Each row below holds a small network's activations on one input, seen along a few directions.
In each table, some parts of the input vary, and every possible input appears once, in random order.
Descriptions start from the smaller parts, as in this example, which fits no table here: one of 3 separate values, together with either a single point or one of 11 places around a ring or (one of 6 places along a line, together with one of 8 places around a ring).
Shared parts are said once, and a part with two or three values counts as separate values.
In the rows, 128 means zero.

Other details of the inputs shift rows strongly along two fixed directions, in all tables alike. That doesn't count.

Rows:
row 1: [ 99 124 135 173  86 135 108 159 193 100 140]
row 2: [107 149  67 122  43   9 143 115 176 126 224]
row 3: [158 157 131 123 197 154 137 113  59 174 101]
row 4: [141 138 103  51 110  65 135  94  83 141 175]
row 5: [107 147  81 113  27  12 129 115 166 135 209]
row 6: [112 142 142 176  64 124 110 153 186 142 128]
row 7: [138 153 117 145 134 115 131 129 124 139 146]
row 8: [125 141 110 185  74 103 133 175 200 125 119]
row 9: [100 119 141 152  54 141 111 146 193 137 113]
row 10: [115 101 174 160 161 201 121 144 148 103  85]
row 11: [130 138  84  90 140  66 141 103  92 113 188]
row 12: [143 108 138  99 173 164 127 105  79 127  98]
row 13: [129 137  84  89 143  65 145 104  94 117 190]
row 14: [121 121 172 159 114 202 114 152 159 146  75]
row 15: [125 150 144 205 137 187 115 156 162 144  86]
row 16: [144 135 134 126 196 159 131 126  81 122 122]
row 17: [106 103 165 173 141 197 111 145 162  99  79]
row 18: [111 143 128 185  80 121 120 155 194 131 143]
row 19: [153 101  93  48 125  55 155 108  89 109 150]
row 20: [118  96 174 158 122 202 104 146 158 114  75]
row 21: [156 160 128 140 189 151 131 124  85 151 117]
row 22: [136 133  95  56 111  66 148  89  86 147 172]
row 23: [ 92 100 150 154  82 134 109 145 195  83 131]
row 24: [164 159 129 133 212 159 145 119  67 159 115]
row 25: [154 106 136 109 196 151 148 135  88 103  81]
row 26: [115 123 158 186 147 196 118 162 163 115  96]
row 27: [157 128  89  50 113  54 157 113  84 138 149]
row 28: [151 132  77  83 145  51 158 127  93 107 169]
row 29: [161 165 118 133 210 154 135 114  65 159 109]
row 30: [143 140 152 191 125 175 126 180 162 152  54]
row 31: [130 147 130 139 106 109 127 132 135 152 141]
row 32: [ 98 120 137 175  88 136 114 160 194 104 141]
row 33: [118 100 173 155 123 201 101 147 159 115  74]
row 34: [ 96  98 142 149  63 140 102 139 194 106 115]
row 35: [132 111 141 113 194 162 135 112  87 112 106]
row 36: [141 155  88  85 123  50 150  95  86 157 182]
row 37: [147 143 126 123 215 168 130 120  67 130 108]
row 38: [145 113 153 105 215 174 132 111  65 110 102]
row 39: [133 116 141 113 194 163 127 111  86 109 103]
row 40: [111 144 140 172  65 121 107 153 187 141 129]
row 41: [129 146 130 140 106 110 131 131 137 153 142]
row 42: [144 104 150  96 176 167 128 112  82 127 103]
row 43: [134 155 120 134 124 113 124 123 117 156 129]
row 44: [ 94 121 127 180  85 135 118 156 200 108 137]
row 45: [104 118 151 150  55 142 110 151 192 134 119]
row 46: [115  98 131 114 108 130 127 117 142 117 126]
row 47: [102 128  90  86  19  33 122 111 169 126 194]
row 48: [159 136 147  91 181 170 130 111  58 157  96]
row 49: [126 110 110  67 140  69 144  95  95  97 184]
row 50: [ 87  97 140 158  82 132 120 141 199  91 130]
row 51: [141 106 139  98 174 164 130 107  83 131  99]
row 52: [155 138 137  94 181 168 131 107  58 160  91]
row 53: [134 104 110  54 124  75 143  90  90 116 175]
row 54: [126 152 109 156 121 112 132 131 143 143 144]
Description of these inputs: one of 6 places around a ring, together with either a single point or (one of 2 separate values, together with one of 4 places along a line).
The inputs of row 19 and row 28 match in every part but the place on the ring of 6. If row 12 is changed in the same way as row 19 into row 28, which row does it become?
> row 11
The inputs of row 41 and row 14 match in every part but the place on the ring of 6. If row 40 is changed in the same way as row 41 into row 14, which row does it become?
> row 4
Which other rows agree with row 25 in the place on the ring of 6? List them by row number.
> row 10, row 17, row 23, row 35, row 38, row 39, row 49, row 50
Which other rows agree with row 8 in the place on the ring of 6? List them by row number.
> row 2, row 7, row 15, row 18, row 21, row 24, row 29, row 54
Start at row 46 and move only the place on the line of 4, one step at a time. The first step leads to row 51. Which rows follow, in order?
> row 12, row 34

Rows:
row 55: [122 148  93 129 138  69 131 102 119 114 199]
row 56: [121 136 176 155 122 168 109 150 151 128 130]
row 57: [181 154  94  66 170 102 147 111  44 176 114]
row 58: [ 99 147 136 183  18 139  92 150 219 153 128]
row 59: [160  94 116  42 200 123 161  88  43 117 118]
row 60: [121 111 173 180  90 167 118 195 192 112  91]
row 61: [143 107 177 151 136 207 114 150 133 144  27]
row 62: [ 81  89 111  93  31  64 120  96 183  94 207]
row 63: [147 171 107 123 191 123 149 102  60 170 152]
row 64: [134 126 176 124 167 204 108 106  89 164  65]
row 65: [141 130  94 143 138  81 144 135 133 104 153]
row 66: [102 121 166 178 185 230 100 144 137 103  77]
row 67: [ 95  98  91 118  72  61 132 142 178  66 170]
row 68: [144 159  81 108 133  55 166 122 110 145 160]
Describe the family of inputs behind these rows.
> one of 2 separate values, together with either a single point or one of 6 places around a ring
The inputs of row 61 and row 64 match in every part but the choice among 2 separate values. If row 67 is changed in the same way as row 61 into row 64, which row does it become?
> row 66

Rows:
row 69: [167 109 141  57 216 132 143 110  40 118 115]
row 70: [ 95  84 130 105  53  75 116 120 178  85 182]
row 71: [139 144 155 198 143 172 127 163 155 162  82]
row 72: [153 149 128  73 194 150 137  83  31 179 126]
row 73: [103 114 102 134  61  57 140 143 180  88 155]
row 74: [107 109 106 108  37  64 133 129 177 120 130]
row 75: [109  86 170 136 111 201 101 124 148 119  70]
row 76: [145 153 109 103 228 142 145  99  42 140 155]
row 77: [149 123  89  44 146  28 167  98  65 119 173]
row 78: [119 142  96 144  48  65 132 139 178 151 166]
row 79: [149 106 132  74 216 143 138  85  36 103 134]
row 80: [109 158 118 147  47  60 109 136 176 137 188]
row 81: [140 138 132 188 157 178 132 175 158 122  80]
row 82: [150 109  95  16 132  53 147  92  62 112 180]
row 83: [139 144 145 184 121 182 120 147 151 181  61]
row 84: [109 118 169 154 130 204 113 128 153 135  91]
row 85: [186 152 111  99 218 122 164 121  40 140 119]
row 86: [172 144  86  56 143  30 172 109  66 138 188]
row 87: [113 134 175 178 143 195 117 149 146 147 105]
row 88: [144 107 115  77 230 151 138  87  39  98 134]
row 89: [124 100 166 157 150 188 113 161 152  89  76]
row 90: [169 181 119  88 196 139 127  99  28 178 126]
row 91: [103 120 148 179 162 193 114 130 161 106 107]
row 92: [141 129  59  57 165  33 165  97  67 101 179]
row 93: [ 95 131 116 125  45  85 120 126 171 137 188]
row 94: [167 107 131  41 194 143 135  97  35 136  96]
row 95: [130 161 158 174 113 191  93 142 142 174  75]
row 96: [125 131 103 122  38  66 142 151 182 130 162]
row 97: [106 112 105 109  44  67 137 139 178 111 144]
row 98: [ 90 112 120 111  40  84 116  99 183 125 166]
row 99: [109 162 106 158  56  68 109 135 173 123 188]
row 100: [110 120 166 178 152 195 114 129 155 112 100]
row 101: [125 166 138 199 154 185  98 156 147 138 101]
row 102: [113 138 163 188 150 196 115 148 146 133 107]
row 103: [119 102 149 158 162 191 112 162 156  83  80]
row 104: [ 93  86 122  96  38  86 113 117 175  93 174]
row 105: [146 130 152 164 116 185 126 162 153 157  53]
row 106: [119 146  94 167  67  58 136 141 180 130 174]
row 107: [108 114 177 167 142 188 117 130 158 126 101]
row 108: [133 149 125 207 162 174 125 161 157 144  88]
The inputs of row 86 and row 107 match in every part but one. If row 105 is changed in the same way as row 86 into row 107, which row does it become?
> row 98
The inputs of row 88 and row 108 match in every part but one. If row 70 is changed in the same way as row 88 into row 108, which row does it become?
> row 71
Describe the family of inputs behind these rows.
> one of 5 places along a line, together with one of 8 places around a ring
Start at row 93 and move only the place on the ring of 8, one step at a time. The first step leads to row 90. Which rows follow, in order?
> row 78, row 96, row 97, row 82, row 104, row 84
Change only the place on the line of 5 in row 89. List by row number the other rows that result.
> row 69, row 82, row 94, row 103
